A small network was shown many inputs. Here are its activations along a few directions, one row for each input.
Each table varies a few parts of the input and shows all the possible inputs, shuffled.
Descriptions start from the smaller parts, as in this example, which fits no table here: one of 4 places along a line, together with either a single point or one of 11 places around a ring or (one of 2 separate values, together with one of 8 places around a ring).
Shared parts are said once, and a part with two or three values counts as separate values.

Other details of the inputs vary at random and push rows far along two fixed directions, the same in every table; ignore that.

Rows:
row 1: [-25 -26 -32 -24  22   3 -23 -39 -44  51   9]
row 2: [-24  -4  11  31 -28  -2  14  13   8 -26   7]
row 3: [  5 -27   8  28 -23   7  30  -1   6   0  -7]
row 4: [-11  19 -15 -22  24  11 -26 -21 -23 -14   1]
row 5: [  7  10 -16 -18  22   9 -45  -9 -22  -3  -1]
row 6: [  1  19  -7  -7  34  12 -30 -26 -21  -1   5]
row 7: [ 35  23  20 -53  26  18   5   4  -3 -29 -18]
row 8: [ 42  32  21 -35  37   9   2  13 -14   8   5]
row 9: [ -2 -19  12  15 -25  -4  32  27   3   7  15]
row 10: [-54 -21 -44 -37  13  12 -30 -35 -16  30  -6]
row 11: [ 27  30  26  34 -13 -53  29  16  52 -33   8]
row 12: [-10  -3   8  38 -17   5  19  11  22  20  -3]
row 13: [-47 -48 -21  34 -39  -9 -18   3  -5   2   6]
row 14: [-10  -2  11  52 -15   1   7   0   4  -5   9]
row 15: [  7 -28   9  27 -21   7  29   1   8  -1  -4]
row 16: [-48 -41 -26  37 -27   5   8 -12   9  37   4]
row 17: [  7 -26  13  35 -18   5  26  -5   5   7  -8]
row 18: [ 30  18  30  38 -24  -1   6  45  18 -28   1]
row 19: [-20  -7   2  24 -27   6  23  18  22   7  -4]
row 20: [-11  14 -20 -37  25  18 -16 -11  -4  12  -9]
row 21: [-48 -37 -25  37 -29   4   8 -12   7  36   1]
row 22: [ -5 -27  14  14 -31   3  31   9  10 -14  -9]
row 23: [ -3  16 -13 -23  34  17 -20 -18  -5  26  -8]
row 24: [ 35  43  11 -32  24   9 -31  22 -10 -31  -9]
row 25: [-18  15 -12 -30  23   9 -27 -18 -19 -19   2]
row 26: [ -5  -2  -3  24 -23 -50  26  -1  57  16   1]
row 27: [-29 -48 -13  29 -28  -6  19  -1 -10  35  19]
row 28: [ 15  23  32  33 -17   3  25  35  22 -41   8]
row 29: [-26 -59 -15  40 -22   3  13 -30  -7  27  -2]
row 30: [ 31  15  40  10 -21  -2  46  53  15 -15   8]
row 31: [-40 -32 -36 -47  13   3 -22 -30 -39  32   9]
row 32: [-23 -17 -56 -22  19 -51 -53 -53  -9  23   0]
row 33: [  9  13 -11 -10  24   7 -48 -14 -24   4  -5]
row 34: [ 39  19  44  16 -17  -1  45  50  15  -9  10]
row 35: [ 21  36   8 -38  20   7 -34  19 -11 -32 -10]
row 36: [ 44  17  33   9 -19 -57  46  31  48  -4  16]
row 37: [ 43  25  17 -45  29  20   7   3  -4 -25 -17]
row 38: [  5  -6 -13 -38  20  16  -6 -25 -21  -1 -16]
row 39: [ 27  50  13 -20  33  15 -16  -1 -10 -27   0]
row 40: [ 34  39  11 -30  25  11 -31  22  -8 -31  -6]
row 41: [ 15 -24   2  20 -25 -49  34 -18  40   2  -5]
row 42: [ 29  35  22 -57  23   7   6  24 -11 -13   0]
row 43: [ 32  51  17 -21  37  16 -14   4  -5 -30   2]
row 44: [-23 -20 -37  -3  20   4 -59 -37 -35  25   1]
row 45: [-61 -41 -23  24 -38   1  10  -5  11  24  -1]
Description of these inputs: one of 5 separate values, together with either a single point or (one of 2 separate values, together with one of 4 places along a line).
The inputs of row 28 and row 40 match in every part but the choice among 5 separate values. If row 25 is changed in the same way as row 28 into row 40, which row does it become?
Answer: row 13
Which other rows does row 23 become when the choice among 5 separate values takes its other values? List them by row number.
Answer: row 6, row 8, row 29, row 44
Which other rows agree with row 3 in the choice among 5 separate values? List them by row number.
Answer: row 7, row 15, row 17, row 22, row 29, row 37, row 38, row 41
Which other rows does row 10 become when the choice among 2 separate values takes its other values? List them by row number.
Answer: row 45
Which other rows does row 12 become when the choice among 2 separate values takes its other values? List them by row number.
Answer: row 23

Rows:
row 46: [ 11   1  11   4  -7  -6  14  12  11 -10   0]
row 47: [-21 -31 -20  16 -14  -7  -3 -19  -7  23   4]
row 48: [-27 -19 -22   6 -10  -9  -8 -14  -7  17   5]
row 49: [  3   8  13  10  -7  14   6  25   1 -10   0]
row 50: [11  6  8 12 -4 -7  8  5  6 -4  2]
row 51: [ 23  33   5 -42  42  24 -27  -6 -25 -10  -8]
row 52: [-32 -28 -18   8 -13  -3   3 -16  -4  24   4]
row 53: [15  3 12  8 -3  0 17  9 11  0 -2]
row 54: [-13   3 -27 -47  35  23 -40 -33 -38   4  -5]
row 55: [ 14  10  13  18  -5  -7   8  11  13 -10   0]
row 56: [ 9  4 13  8 -7 -4 13 21 15 -3  3]
row 57: [  9   7  11  11  -9  -7   8  11  16 -17  -1]
row 58: [10  1 10  1 -6  0 19  8 12 -7 -2]
row 59: [-34 -23 -16  15 -13 -11 -12 -16  -2  17   3]
row 60: [ 23  25   8 -28  21  -2  -7   1  -2 -16  -5]
What is each input in this table made of?
Answer: one of 3 separate values, together with either a single point or one of 4 places along a line
The inputs of row 48 and row 50 match in every part but the choice among 3 separate values. If row 52 is changed in the same way as row 48 into row 50, which row does it become?
Answer: row 53
Which other rows agree with row 46 in the choice among 3 separate values? List them by row number.
Answer: row 54, row 57, row 58, row 60
Which other rows does row 57 become when the choice among 3 separate values takes its other values? List them by row number.
Answer: row 55, row 59
